These are the activations of a small neural network, seen along a few directions. Each row is one input.
Each table varies a few parts of the input and shows all the possible inputs, shuffled.
A made-up example of a description, with smaller parts first: one of 5 places around a ring, together with either a single point or one of 11 places around a ring or (one of 2 separate values, together with one of 6 places along a line).
Shared parts are said once, and a part with two or three values counts as separate values.
(in the rows, 128 means zero)

Other details of the inputs vary at random and push rows far along two fixed directions, the same in every table; ignore that.
To show where, the next rows are all for the same input, with only those details redrawn:
[114 125  86  89 136 123 121 148  88 101 134 135 120 138]
[131 101 136 146 107 110 126  85 147 140 121 149 148 102]
[129 134 108  95 113 116 101 135  80  92 124 102 110 136]
[149 113 160 148  74 107  98  71 135 130 110 109 141 103]
[121 106 113 126 122 117 128 109 129 130 129 152 141 115]
[143 143 128  96  88 112  82 124  72  82 113  75 109 134]

Table:
x1: [130 127 119 136 132 131 133 129 126 152 135 152 151 116]
x2: [113 111  93 109 140 119 135 129 118 125 135 156 134 125]
x3: [132 141  76  90 158 153 144 182 117 141 145 144 128 152]
x4: [142 131  92  94 144 151 137 155 140 141 141 149 148 148]
x5: [119 125 148 127 142 126 142 187 134 102 144  87 112 187]
x6: [130 117 175 128 140 138 122 165 138 101 121  80 112 181]
x7: [150 114 139 171 151 157 159 112 186 173 123 181 149 110]
x8: [167 160 145 120 117 161 113 141 121 125 111 102 115 143]
x9: [ 94 137  82 116 162 131 147 164  92 118 132 132 103 142]
x10: [135 113 163 109 124 112 107 154 141  98 132  74 135 182]
x11: [125 101 138 143 114 112 139  62 149 145 116 135 146 118]
x12: [162 121 136 158 112 136 126 114 166 168 129 133 152 114]
x13: [115 127 131 148 128 121 151 100 126 141 113 115 114 128]
x14: [115  98 125 150 124 112 137  77 157 148 122 161 159 112]
x15: [100 169 140 105 157 130 136 180 151  89 173 110 115 114]
x16: [106  99 135 120 161 128 147 175 154 120 149 116 138 181]
x17: [105 124  94 123 149 124 137 149 117 143 138 165 133 123]
x18: [112 134  84  84 139 122 116 159  87 104 137 147 125 144]
x19: [137 132 152 128 117 127 121  99 101 112  99  92  86 134]
x20: [113 148  88  95 183 162 149 184  84 120 138 166 114 144]
x21: [144 131 158 140  83 108 112  74 114 119 100  73 112 129]
x22: [176 138 187 154  50 113  81  65 130 128 109  88 160 109]
x23: [144 118 128 179 136 142 162 120 181 184 137 168 155 109]
x24: [144 129 141 175 123 128 146 119 162 174 129 155 144 110]
x25: [166 152 132 104  97 120  97 132 111 113 124 105 130 140]
x26: [170 167 152 111 111 148  93 152  85 106 113  85  93 145]
x27: [ 91 118 166 151 182 149 182 124 237 139 156 196 161  74]
x28: [133 131 132 119  96 112 100  94 103 101 117  95 111 140]
x29: [130 133  91 110 154 135 142 167 123 143 143 160 135 139]
x30: [105 120 159 125 151 117 144 117 227 122 167 166 180  86]
x31: [151  98 119 148 136 137 148 103 190 182 141 177 175 109]
x32: [120 138 116 111 115 122 106 125  83 104 124  91  97 148]
x33: [ 74 147 115  90 180 138 152 180 178 109 173 156 146 109]
x34: [101 126 110 138 144 129 143 124 113 136 133 130 108 136]
x35: [124 113 153 175 135 137 144  99 154 163 110 173 135  96]
x36: [167 136 209 167  61 118  83  74 108 115  81  61  94  97]
x37: [100 119  92 124 150 121 144 132 114 128 130 145 126 131]
x38: [132 143 155 117 115 132  96 115  75 102 103  74  78 141]
x39: [114 124 125 156 124 122 142 125 123 144 123 134 118 108]
x40: [148 121 184 172  98 118 117  70 135 131  87 101 111 103]
x41: [140 160  99 113 137 156 132 179 115 132 140 120 114 156]
x42: [109 131  90 105 139 125 126 154  86 115 133 127 111 133]
x43: [104 153  74 104 173 147 150 193  81 128 149 154 121 143]
x44: [128 152 137 145 107 120 107 138  96 125 121 105 111 121]
Question: What do these inputs look like to the network?
Answer: one of 4 places along a line, together with either one of 2 separate values or one of 9 places along a line
Question: Changing only the place on the line of 4 turns x21 into x11. The same change can be made to x1. Which row results?
Answer: x22
Question: Which other rows agree with x40 in the place on the line of 4? List them by row number.
Answer: x6, x7, x8, x19, x20, x26, x27, x35, x36, x38
Question: Which other rows agree with x39 in the place on the line of 4? List them by row number.
Answer: x5, x9, x13, x15, x23, x24, x34, x41, x43, x44

Table:
x45: [102 121 107 102 145 121 135 152 121 107 144 127 128 142]
x46: [132 154 104  78 127 133 102 167  81  88 137 100 110 147]
x47: [120 132  99 104 156 138 138 169 102 119 136 130 117 163]
x48: [129 102 130 157 136 130 154  94 187 173 133 184 164  98]
x49: [ 76  85  39 113 193 131 183 141 113 156 139 219 133 134]
x50: [120 130  92  95 156 141 137 167  98 113 135 129 114 164]
x51: [137 149 109  79 128 133 103 167  68  84 124  81  97 170]
x52: [146 128 156 155 103 123 117 116 132 137 117  96 124 137]
x53: [128 149 101  72 135 132 106 170  71  80 131  91  96 168]
x54: [155 148 175 138  89 124  98 103 122 111 109  78 110 121]
x55: [102 126  94 105 158 127 148 155 137 120 155 160 141 124]
x56: [102 100 146 165 146 123 164 101 193 158 139 176 159  94]
x57: [136 128 161 145 111 125 120 105 144 127 120 118 129 111]
x58: [127 159 111  81 123 124  99 161  87  84 140  95 113 144]
x59: [145 134 172 133  82 108  90  99 123 103 114  72 124 129]
x60: [154 135 152 160 102 129 118 119 142 151 122 115 134 122]
x61: [146 123 139 153 118 135 134 108 158 160 124 147 149 114]
x62: [150 140 170 159 104 129 117 116 134 136 111  97 118 122]
x63: [109 123  93  88 154 132 131 164 102 103 140 134 119 153]
x64: [149 139 165 152 107 134 117 110 133 131 111 100 119 122]
x65: [104 128  94 127 177 147 164 176 127 141 140 159 116 142]
x66: [115 141  98  93 148 130 125 157 112 107 147 136 129 134]
x67: [174 153 175 149  72 124  88 110 119 130 110  76 125 124]
x68: [ 81  93  85 118 185 128 177 146 161 147 154 196 153 131]
x69: [114 112 154 158 131 120 146  98 178 148 131 155 149 101]
x70: [130 129 164 147 113 121 121 102 151 126 123 118 132 109]
x71: [133 101 130 162 138 135 156  97 185 179 130 185 167  99]
x72: [145 127 127 147  88 113 110  81 106 144 107 127 130 103]
x73: [144 129 161 151 113 131 124 105 142 136 112 115 125 115]
x74: [132 125 138 155 102 119 121  82 107 139 106 123 116 104]
Question: Changing only one part turns x48 into x54. The same change can be made to x71. Which row results?
Answer: x73
Question: What do these inputs look like to the network?
Answer: one of 3 separate values, together with either a single point or one of 9 places along a line
Question: Change only the choice among 3 separate values in x65. List by row number the other rows that result.
Answer: x52, x60
Question: Which other rows agree with x47 in the choice among 3 separate values? List them by row number.
Answer: x45, x49, x50, x51, x52, x53, x59, x63, x68
Question: Change only the choice among 3 separate values in x72. List by row number the other rows that result.
Answer: x49, x74
